[-27  18  81  54] out 18

[[ 49  12  46  13 -13]
 [ 24  47  35   0  -1]
 [-43 -47 -16  -8 -97]] out -16

[[-54   1  26   0  -5]
 [ 50 -13  12  13 -11]
 [ 85   1 -28  11  -4]] out -28

[-89  38 -42  12 -37] out -42

[[ 69 -59  25  79 -11   8]
 [-63  12 -58  58 -23 -62]
 [ 14 -92  40  57 -27  30]] out 57

[ 48  22 -35  74   2 -16  23] out 2

[[  6 -21 -77 -84 -42]
 [ -3  69  55  60 -16]
 [-24  26  47  35 -38]] out 47

[ 56   2  87 -79  31] out 87
---
[[ 22 -77  12 -70 -22 -11  -1]
 [ 64 -30  30 -20 -32  -2  12]
 [-85 -32 -17 -30 -13   6 -28]
 [-56 -92   5 -81 -47   2 -29]
 [ 82  -6  19  -3   3 -12  28]
 [ 72  83   3  79  35   0  34]
 [-80 -32 -10 -26 -23  11 -28]
 [-47 -98   3 -87 -42   2 -28]
 [ 89  64  23  68   2   7  30]
 [ 52  86  -6  81  42   1  30]
 [-25  56 -20  52  29   6   3]]	-85

[[-39   8  -7 -34  22  51 -30  17 -33]
 [-28  42  28  18  36  10 -26  49 -19]
 [ 48  25 -24  31 -53 -11  31 -46  -6]
 [-50 -40  -2  33   0 -27 -18   6   8]
 [ -9  15 -12 -50 -66 -41   1  -3 -49]
 [ -9   7  21  -4 -11  65  -5  50  10]
 [ -4 -21  29 -56  -3  12  -4  66 -49]
 [-48 -38   6 -25  20  14 -25  58 -25]
 [-49   2  22 -71  20 -31  17 -12  15]
 [-27  45   6 -22 -14  -1 -18  83  15]
 [  0  18  10  23 -34  -5   9  27  32]
 [ 38  11 -27  63  -9 -23  -7   3 -52]]	48

[[  8  33  24  65  55 -58]
 [-20   4  15   6 -13 -20]
 [-13  -6  14 -30  37 -42]
 [-52   4  -1  -6   0  14]
 [  9 -35   6 -42 -79  -6]]	-13

[[-24   9   3 -26  22 -45 -29  13  13  12 -26  -6  -2  21 -35]
 [ -3   6 -12  -4  48 -30 -19  31  31   4 -14  -4 -12  11  -4]
 [ 34  -3 -23  35  69  20  13  46  43  -2  16  -1 -19 -16  42]
 [-26   8  31 -26 -16  -2   2 -11 -12  11   3  -9  11  20 -32]
 [  1   2  20   2 -55   6   8 -36 -36  -3   8 -10  23  18   1]
 [-21   7  31 -25  62  51  36  39  38  10  37  -4 -15  -8 -34]
 [  7   3  -7   6  20 -18 -11  14  13   3  -9  -5  -2   6   7]
 [ 16   2 -39  16  88 -44 -31  57  56   6 -25  -1 -25   1  18]
 [  2   3  31   1  -8  59  43  -5  -6  -4  43  -7   7   0   2]]	34

[[ 14   9  13 -11 -13 -10   5   4   4 -36   5  35  14 -34]
 [-48 -13  19 -11   3 -11  18 -39 -11 -26  31 -38 -22  28]
 [ 28   0  18 -20  -5  23  -8 -18  -7  -6 -11  12  10  26]
 [ 38 -16  13  53  -4  -8  -3  20 -17  11  14  53  16 -35]
 [ 21  -8 -17 -32  -9 -22   3 -40   2  34  27 -18 -23 -36]
 [-11  12  -2  16  -1  11  11  68  -4  14   8  59 -22 -33]
 [ 28  -2   0 -78  -1  10  18 -26 -11  12 -16 -35  20 -33]
 [  9  -3  14  49  -4 -11 -14  -6   0 -21  -4 -26   6  -6]
 [ 14  -7  -8 -27  -3 -17   7  29   0  -3  16  58  12  21]]	28
---
[[-2  9  5  6  1]
 [-8 -1  3  1 -6]
 [94 21 25 80 42]] Answer: 1, 94

[[ 14 -22 -46 -12  22 -13 -51]
 [-51  53  42 -28 -34  45 -13]
 [ 75 -34 -21  27  -1 -26   5]] Answer: -51, 75

[  7  48 -14  37  86  66] Answer: 66, 7

[-25  44  -7 -35 -97 -15 -25] Answer: -25, -25

[31 87 65 54] Answer: 54, 31

[ -7 -94 -82  34 -85] Answer: -85, -7

[[  1  12   5 -34]
 [-91 -13 -14   6]] Answer: -34, -91

[[-65  74  30  10]
 [  3 -15   5   2]] Answer: 10, 3
---
[-10  33  78  54] => 54

[[  3   4 -36  -1  -1  -3]
 [ -1  -1   3   2   2   2]
 [ -5  80 -14  -3   0  -8]] => -3

[-48 -55  63 -97  29  -2] => -2

[[ 43  86 -45 -26]
 [ 54  48 -93 -19]] => -26

[  46   87 -102   43   21  -70  -55] => -55

[  1  29 -82  -1] => -1
---
[[-71  34 -21 -35 -61]
 [ -6   7 -68 -28  66]
 [ 92 -40 -64  -7  30]] ==> -68, 92

[ 3 -9 64 12 97] ==> 64, 97

[[  4 -10  -2 -61   0]
 [  1  -5  -3  82   3]
 [ -3 -48   0   6  -3]] ==> -3, 82

[[-17  37  39  -6  69 -16  19]
 [ 46  -3  -4   5   9 -21 -37]
 [-44  -7 -80 -58 -23   1  24]] ==> 5, 69

[ 30 -23 -76  40   3] ==> -76, 40

[-59 -76 -16 -95 -91] ==> -16, -16

[ 49 -82 -60 -67 -84   2 -22] ==> -67, 49

[[ -24  -59   10   46  -64]
 [ -54  -58    0   38  -94]
 [ -12 -102   14   72  -22]] ==> 0, 72

[[ 11 -57  28  65   0]
 [-87  39 -59 -14  42]
 [-44  25 -37  -9  24]] ==> -59, 65
---
-35	29	27	-77	-47	12
-69	76	-56	73	-53	-29
-68	-3	-4	-3	52	-78
-> 52

-52	-43	36	-20	76	-93
-4	51	99	-14	-31	-47
43	79	69	3	-102	23
-> -102

-28	30	-61	-73	14	26
-36	14	-55	-49	1	55
-41	37	-30	-65	16	18
-> 16

-4	79	-22	39	-93	-29
-40	-94	17	45	27	41
19	68	-12	26	-68	-35
-> -68

-44	4	-42	-86	16	49	19
62	-52	-56	12	-17	87	-86
17	-33	-57	-51	-1	97	-40
-> 97

19	101	-16	-46	1
-15	-55	-18	48	35
13	40	22	-46	-37
-> -46

-82	-6	-9	-25
-12	14	-71	60
53	-6	-13	27
-> -13

-19	8	16	-81	59	33
39	20	32	62	47	50
69	38	39	83	43	36
-> 43

1	-1	-5	4	-9	-1
0	-4	-1	6	-14	8
26	-80	69	-27	11	5
-> 11
---
[[82, 419, 451, 276, 411], [341, 476, 390, 401, 386], [293, 175, 451, 56, 942]]
476
[[6, 6, 7, 7, 5, 1, 5], [3, 3, 3, 7, 3, 1, 2]]
3
[[5, 6, 7, 1, 2, 5], [5, 6, 2, 2, 5, 7]]
6
[[13, 85, 9, 41, 42], [85, 50, 43, 43, 52]]
50
[[719, 720, 249, 250, 745, 225], [218, 215, 750, 750, 720, 250], [737, 738, 232, 232, 708, 260]]
215
[[3, 5, 7, 6, 7, 4, 4], [6, 7, 3, 3, 0, 3, 4]]
7
[[6, -5, -5, 22, -9, -8, -8], [-34, -11, -5, -15, -7, -6, -9], [31, -8, -9, 2, -8, -5, -13]]
-11
[[43, 63, 9, 53, 61, 37, 33], [62, 83, 83, 49, 97, 9, 41]]
83
[[3, 12, 22, 7, 26, 32, 44], [43, 3, 73, 53, 36, 82, 18], [59, 43, 62, 43, 27, 52, 16]]
3
[[-4, 37, -33, -32, 4, -30, -10], [5, -28, 5, 9, -23, 16, 7]]
-28
---
[[ 18  26 -26  24  11]
 [ 33  19  -8  16  82]] 33

[[ 26  41  48  84]
 [-83   8  61 -25]
 [  8 -15 -50 -51]] 8

[-73 -16 -56  -3] -73

[38 34 59 78] 38

[-2 98 52 33] -2

[-43 -11 -15 -19  64 -72 -32] -43

[-79 -43  -4 -71  86] -79
---
[[ 27 -14  16 -17 -34  12  53  12  54  -4  -7]
 [ 22  14  47  25  19 -17  28  63  -4  23  28]
 [-10  66  33 -58  -8 -56 -38 -12 -49   1 -72]
 [ 32  48  75 -78 -15 -14   4  22  -5  19 -47]
 [-18 -54 -74  67  15   9  11 -14  12  -2  59]
 [-30 -30 -92  62  58 -39  -8 -23 -69  11  81]] >> 28

[[-74   0  26  18   7 -36 -42  36 -18  50  27   0  -3]
 [  5 -41 -31  28   4   0 -52  36 -31  28 -20  29  -4]
 [-26 -10  27   9 -29   8 -41 -26 -13  52   0 -40  20]
 [ 37  55  15  31  16 -17  40 -20 -19 -33  -5  24 -25]
 [ -2  -3  17 -68 -41  26  63 -43  59 -59  27 -36   0]
 [-29  21 -11 -31  73 -11 -12  38  28  46   5 -22  54]
 [-45 -45  -6 -42 -23  13   2  11  49  -8  13 -24   9]
 [ 29  -9 -11 -43  -2   7 -20  17 -42   6  39  24  -6]
 [-71  41  29  16  38 -55  12  39  10   9  29  11 -14]
 [ -1 -10  12 -30 -28  14  -8 -17  -5   7  21 -17   5]] >> -4

[[ 3  3 21 70 88 31  2  1 -1]
 [-3  1 22 78 79 26  6  4  4]
 [47 13  3 -2 -2  3 10 53 94]
 [ 8 47 89 52  7  1  0 -4  4]
 [72 16  4 -4 -1 -6  2 25 82]
 [15 65 88 29 11  0 -3 -2 -2]
 [ 3  8 -5  0 -1 17 74 79 17]
 [39 89 60  9 -1  4  3  1  8]
 [ 3 -1  4 -3 39 90 59 12  1]
 [ 0 28 79 69 22 -4  4 -1 -2]] >> 4

[[  -4   13  -74  -30   26   91  -47  -93   48  -69  -95   76  -79  -85
   -96]
 [  97   -6    3    7  -45   57   73    0   91  -56   28  -74   65   49
     2]
 [ -43  -72  -77   62  -29  -12  -80  -77    2  -15   34   31  -93   -1
    34]
 [  14   34  -79  100   41   74    5   68  -96  -80   95   17   10   -4
    -5]
 [  29  -86  -31   47 -100    0   40  -47   -2   74   86  -86   66  -63
    63]
 [  25  -75   20   39   12   35  -11   14  -93   67   72 -100    5   15
   -94]
 [ -79    6   68   17  -58   -9  100   59   54    4   22  -50   -1   17
   -96]
 [ -71    2   86   54  -31    0   87  -93   43   59   60  -22  -98   66
    26]] >> 2

[[  1  11  14 -10  19 -10 -35]
 [-62  42  18 -21  -1   0 -42]
 [  1 -67  -5  16  26  16  37]
 [ 67  12 -51   3 -39   1  38]
 [ -1  60 -10  17 -44  -8 -12]
 [-13 -84  39  12  51  17  26]
 [-32 -36  28   9  28  13  -4]
 [-26   1 -40  -6 -10  -5  18]
 [ 15  33  41 -19  50 -25 -80]
 [-52  60  39  -4   4 -25 -69]] >> -42
